A small network was shown many inputs. Here are its activations along a few directions, one row for each input.
In each table, some parts of the input vary, and every possible input appears once, in random order.
Descriptions start from the smaller parts, as in this example, which fits no table here: values(3) and (point or ring(11) or (line(4) and ring(5))).
Shared parts are said once, and a part with two or three values counts as separate values.

Other details of the inputs shift rows strongly along two fixed directions, in all tables alike. That doesn't count.
These rows show it; all are for the same input, with only those details redrawn:
[  4 -13  -3  -9 -13 -62 -13  24  39 -50  -5 -12   6 -14  14  16]
[  0  29  24  -4   2 -11  14 -22 -72  42 -14 -29  -5 -36  -8  10]
[ -3  12  -4   8  11  30  -7  -8  19   7  -7   4  16  30 -13  -2]
[ -2  12  -4   8  11  29  -6  -7  19   7  -8   5  16  30 -12  -2]
[   7    6   24  -22  -21 -101    9    9  -56  -11  -14  -45  -16  -79
   16   27]

Table:
r1: [ -1   0   5  23   8  32   3 -12  25  12   1  10  19  30 -19  -5]
r2: [  1   2 -12   8   5  41  -7   3  13  -5   8  17 -18  22  -4   1]
r3: [  4  -6 -24  -6   6  37  -2  -7   8  -5   4  15 -14  18   7 -16]
r4: [  9   6  18   3 -20   1  23 -21 -64  43   7 -12 -29 -31 -15  22]
r5: [  5 -19 -19 -13  -1 -60 -12  28  30 -54  -4 -10   4 -20  32 -19]
r6: [ 16 -37  -8  -8 -42 -55  -5  19  33 -43  15  14 -13 -17  23   6]
r7: [ 12 -42 -12 -10 -28 -46 -10  28  22 -55  16  11 -13 -22  25   0]
r8: [ -21   15   24  -25    8   33   42  -17 -107   80   17  -13  -42  -44
   -5   19]
r9: [ -5  12  -3  18  22  28 -10   5  14  -2  -4   8   8  28  -4 -17]
r10: [  9  17  10 -14 -17   0  15 -18 -70  38  -2 -16 -31 -35  -7  27]
r11: [ -3  12  -4   8  11  30  -7  -8  19   7  -7   4  16  30 -13  -2]
r12: [-27 -22   2 -21  16 -65   4  39  41 -43  17  -2   9 -23  23   2]
r13: [ -1 -13  -6  16  10  28  -8  -1   7   1   2  16  21  20   2 -34]
r14: [  5  -7   2  16  -2  24  -2  -9  20  12   0  21  22  24  -2 -28]
What do these inputs look like to the network?
Answer: values(2) and (point or ring(6))
List by row number the other rows that have the values(2) part in common with r13.
Answer: r1, r5, r9, r11, r12, r14

Table:
r15: [ 3 -6 -4 -3  1 -7 -1  3 -2 -5  0 -1 -2 -6  9 -8]
r16: [  2  10   0  -4   2 -18  -4  -5   4  -7 -10  -8  12  -3   0  -3]
r17: [  0  22   4   8  10  52   6 -22 -33  41  -4   3  -5  13 -17  -3]
r18: [ 1  1 -2 -4 -2 -6 -4  2  3 -8 -4 -4 -6 -3  1 11]
r19: [  0  -5   4   0  -4 -11   4   1   3  -4   4   3  -5  -7   3   0]
r20: [-2 -1 -3 -3  3 -9  0  7  1 -5  1 -2 -3 -7  7 -3]
r21: [  8  -5  -4  -1 -10  -5  -3   0  -3  -9  -2  -1  -6  -6   4   1]
r22: [ -4  -6   2  -2  -1 -10  -1   5  -2  -6   4   4   2  -7   5  -2]
r23: [  5  -8  -3  -1 -12  -9   1   1   0  -3   2  -1  -3  -4   2   3]
r24: [  1 -10   0  -3  -4 -10  -1   3  -3  -6   1   0   3  -9   6  -2]
r25: [  2  -2  -1  -2  -6 -10   1   4   1  -2   3  -1  -4  -4   0   9]
r26: [-3 -4  2 -5  0 -9  0  8 -1 -5  2  0  1 -7  2  3]
r27: [ -7 -14 -30  16  17  57 -21  12  89 -28  11  39  21  74  -4 -24]
r28: [  2  -4   0   0  -8 -11   2   2   0  -4   6   2  -4  -3   1   5]
r29: [  2   4   9   4  -5 -16  -5   3   3  -1  -9  -6  11  -3   4   0]
r30: [  4  -9   2  -3  -8 -11   4   0  -1  -3   2  -1  -4 -10   4  -1]
r31: [  1   3   6  10   5 -17  -3   2   2  -9  -7 -12   9  -6  -3  -1]
r32: [ -1  -1   0  -4  -4 -11   0   3   3  -3   1  -5  -3  -3   0  13]
r33: [  5  -1   1  -1  -8 -12  -2   2  -6 -10   1  -1  -9 -10   4   4]
r34: [ -5  19   9   6  12  47  13 -22 -31  46   0   4  -2   9 -17  -5]
r35: [-6 -3  2 -7  2 -8  0  6  0 -6  1 -5  2 -4  2  5]
r36: [ -7  20  10   4  13  44  13 -23 -30  43  -2  -2  -1   9 -16  -2]
r37: [-4  0 -2 -5  5 -8  1  6  2 -6 -1 -6 -2 -3  6  0]
What do these inputs look like to the network?
Answer: values(3) or (line(4) and line(5))

Table:
r38: [-10  34  10   9  29  45   6 -22 -38  37 -11 -10   8  16 -24  -6]
r39: [-8 -3  1 -3 -1 -1 -1 16 14 -7 13 12 -8  3  0 13]
r40: [  1   3  11  11  -6 -19  -5  -1  18  -9 -11  -9  22   8  -9  10]
r41: [  6  -3 -13 -12 -16  -5  -3   0  11  -7   4   1 -11   5   2  17]
r42: [ 12   2  -7  11   3 -18 -12   6  33 -24 -11   0   8   8   6 -14]
r43: [-15  24   5  -2  30  46   8 -21 -37  50 -11  -1  21   9  -6 -25]
r44: [ 10  -9   4  13  -9 -26 -14   4  25 -17  -7   1  31   5   1 -12]
r45: [ 14 -21  -9   1 -20   0 -11   8  11 -25   3  13 -11  -1   9   1]
r46: [  9  -6  -5  -1 -17  -3  -9   3   5 -14  -2   3 -12   1  -1  24]
r47: [-12   5   2 -11  14  -2  -5   7  24  -6  -7  -8  16  10   2   6]
r48: [  0 -22  -8  -3  -7  -7   6   3  26 -19  16  15  -4   1   9  -9]
r49: [ -3 -12  -7  -1   0   4   1  13  18  -8   9   3  -8   4  -3  16]
r50: [ -4  -4 -14   6  16 -12 -15  13  24 -33  -1   2  16   8   8 -20]
r51: [  12   26   39  -18  -19 -108   18   -5  -90   12  -21  -64  -30 -100
   15   30]
r52: [ -8 -17  -2   1   1   2   0  17  14 -13  17  20 -10   5  14  -9]
r53: [ 10 -18 -17 -10 -20  -2  -1   5  14 -17   8  10  -9   3  13  -7]
r54: [ -6   1   4   9  13  58  16 -17 -42  48   8   5 -14   7  -9 -17]
r55: [ -7  20   7   0  10  48  19 -29 -30  51   4   6  -7   9 -26   4]
What do these inputs look like to the network?
Answer: values(2) and (line(4) or line(5))
The inputs of r55 and r48 match in every part but the values(2) part. If r47 is changed in the same way as r55 into r48, which row does it become?
Answer: r43
Which other rows does r46 become when the values(2) part takes its other values? List them by row number.
Answer: r45

Table:
r56: [ -7   5   4   0  12 -20  -4  12  26 -16  -6 -15  12   7  -2  11]
r57: [  5 -25   1  -2 -24 -32  -2  13  14 -17  13  12  -1 -11  17  -7]
r58: [  1 -35 -39   8 -15  79 -26  14 100 -35  18  47   7  89 -24  36]
r59: [-20  42   3  30  51 122   7 -36 -24  71  -1  18  20  61 -44 -27]
r60: [  8  -3   1   4   0   0  -7   4 -20  -8  -9  -3  -2 -14  11 -18]
r61: [ 11 -16  14  11 -19 -40  -1   7 -12 -15  -1  -3  -4 -31   9  -1]
r62: [ -2   7 -11  -9   2  -6 -16   3  45 -25 -15  -1  19  22   2   4]
r63: [   8   39   23    4    7  -12   15  -31 -113   46  -19  -38  -15  -52
   -8   -5]
r64: [ 12 -12   8   8 -18 -66  -5  11  11 -35   1 -12   3 -25   6   8]
r65: [ -9  -8   8   6  10  -5   1  15  -6  -6   6   5  -1 -14   6  -9]
r66: [  6   3  -4 -12  -8  -5  -3  -1 -38   8   1   3  -6 -18  18 -21]
r67: [  6   5  -5  24   2  25  -9  -8  54   1  -9   7  24  45 -20   1]
r68: [-15 -18 -12  -4  10   4  -7  25  38 -20  16  23   6  18  14 -13]
r69: [  8  13  -3   2   3 -11  -9  -3   0  -3 -19 -20   5  -1   0   5]
r70: [  4 -21 -22 -20  -2 -15   0   7  10 -26   7   3  -9 -11  22 -17]
r71: [-10  12  11 -17   5 -40   2  10   6  -6  -6 -18  10 -18   2  21]
r72: [  5 -24   1 -17 -23 -45  16   3  -9 -10  10  -4 -14 -36  15  -3]
r73: [-16 -13   3 -20  13 -11  20   5 -26  10  14  -7 -14 -28  15  -7]
r74: [  5  38   9   7  -3  79  26 -38 -67  74  10   5 -57   6 -30  29]
r75: [  1  12  11  -2  -4   1   1 -14  11  11 -11  -3  16  12 -12  13]
What do these inputs look like to the network?
Answer: values(2) or (values(3) and line(6))
Which other rows does r60 become when the line(6) part takes its other values? List them by row number.
Answer: r62, r63, r66, r69, r70
Which other rows belong to the same alternative as r58? List them by row number.
Answer: r74
